These are the activations of a small neural network, seen along a few directions. Each row is one input.
Each table varies a few parts of the input and shows all the possible inputs, shuffled.
Descriptions start from the smaller parts, as in this example, which fits no table here: one of 6 places along a line, together with either a single point or one of 9 places around a ring or (one of 2 separate values, together with one of 8 places around a ring).
Shared parts are said once, and a part with two or three values counts as separate values.
In the rows, zero is written as 128.

Other details of the inputs shift rows strongly along three fixed directions, in all tables alike. That doesn't count.

Table:
R1: [159 150 128 147 113 124 192 118 168  67 147]
R2: [190 139 106 130  26 104 136 198 102 102 101]
R3: [131 137 121 172 121 111 196 107 161 103 135]
R4: [ 67 107 129 116 168 126 127  84 132 125 140]
R5: [112 126 127 131 177 116 121  81 136 105 173]
R6: [146 115 147 141 190 145 124 154 121 205  79]
R7: [126 119 111 164 118 126 193 120 171  92 165]
R8: [102 136 142 138 191 137 137  64 150 120 170]
R9: [177 145 136 113 104 138 127 133 124 134 108]
R10: [203 137 114 108  44 114 127 169 107  86 110]
R11: [140 125 152 151 122 154 197 137 134 144 102]
R12: [104 149 125 101 130 113 100  93 127  86 165]
R13: [189 121 124 148  69 144 153 187 135 118  84]
R14: [104 118 133  78 106 137  69 152  80 146 103]
R15: [116 134 130 111  85 138  93 145 111 122 123]
R16: [142 119 156 138 182 142 125 150 122 204  75]
R17: [147 118 145 138 187 143 127 168 119 210  91]
R18: [136 130 137 196 144 130 223  93 197 110 147]
R19: [106 111 136 112 123 134 106 127 122 126 118]
R20: [104 144 108 107  83 105  73 123 107 102 135]
R21: [106 115  99 100 103 101 106 152  91 103 139]
R22: [193 145 131 149  99 131 191 155 156  88 125]
R23: [103 107 104 108 111 116  96 133 114 101 134]
R24: [136 125 163 135 178 152 127 143 122 208  74]
R25: [170 125 145 117 178 144 107 145 133 193 117]
R26: [150 129 131 150  67 134 168 145 145  91 113]
R27: [106 150 114 100 126 121 110  78 121 105 173]
R28: [137 132 101 106  89 103  79 153 105 130 130]
R29: [172 134 149 117 175 149 120 166 140 184 116]
R30: [150 117 124 140  78 128 170 152 140  89 109]
R31: [143 150 130 104  91 138  85 137  89 102 135]
R32: [155 126 131  94 122 123  61 162  91 138 134]
R33: [ 84 130 119 135 163 110 109  81 147 133 158]
R34: [ 73 139 128 137 159 135 111  78 143 137 168]
R35: [134 132 116 173 126 113 193 110 157 105 143]
R36: [158 127 139 145 163 147 114 149 139 187  93]
R37: [143 103 135 128 181 163 137 164 127 199  94]
R38: [105 109  94  96  94 110  95 138  92  91 125]
R39: [180 142 136 161  58 141 164 164 140 109  97]
R40: [ 86 103 108 116 153 120 115 114 130 127 163]
R41: [160 148 167 123 178 174 125 134 134 190 109]
R42: [ 74 140 124 135 160 113 116  81 134 134 153]
R43: [132 133 167 131 176 162 132 145 119 217  82]
R44: [116 109 117  93 124 115  67 164  78 139  98]
R45: [ 85 148 114 123 122 118 111  95 111 125 153]
R46: [130 134 117  88 108 102  72 113 102  99 148]
R47: [ 76 145 116 128 142 125 109  77 132 123 167]
R48: [132 132 143 126 159 124 116 105 129 114 147]
R49: [119 106 128 156 138 129 203 102 161 100 126]
R50: [ 59 116 131 117 167 110 129  78 128 118 150]
R51: [174 133 117 161  65 130 164 160 143  98 118]
R52: [123 114 143 186 157 139 219  91 192 117 147]
R53: [ 95 119 110  97  96  91  93 132  89  92 125]
R54: [ 98 116 137  90 106 141  69 140  96 143 122]
R55: [ 85 126 106 136 142 106 111 102 145 104 184]
Description of these inputs: one of 5 places along a line, together with either one of 3 separate values or one of 8 places around a ring.
Q: Changing only the place on the line of 5 turns R41 into R1. The same change can be made to R31. Which row results?
A: R48
Q: Change only the place on the ring of 8 in R2. List by row number the other rows that result.
A: R7, R17, R21, R28, R37, R40, R55
Q: Change only the choice among 3 separate values in R12. List by row number the other rows that result.
A: R8, R9
Q: Change only the place on the line of 5 in R3. List by row number the other rows that result.
A: R2, R35, R42, R45
Q: Which other rows agree with R36 in the place on the line of 5? List them by row number.
A: R5, R6, R10, R13, R22, R23, R35, R38, R44, R51
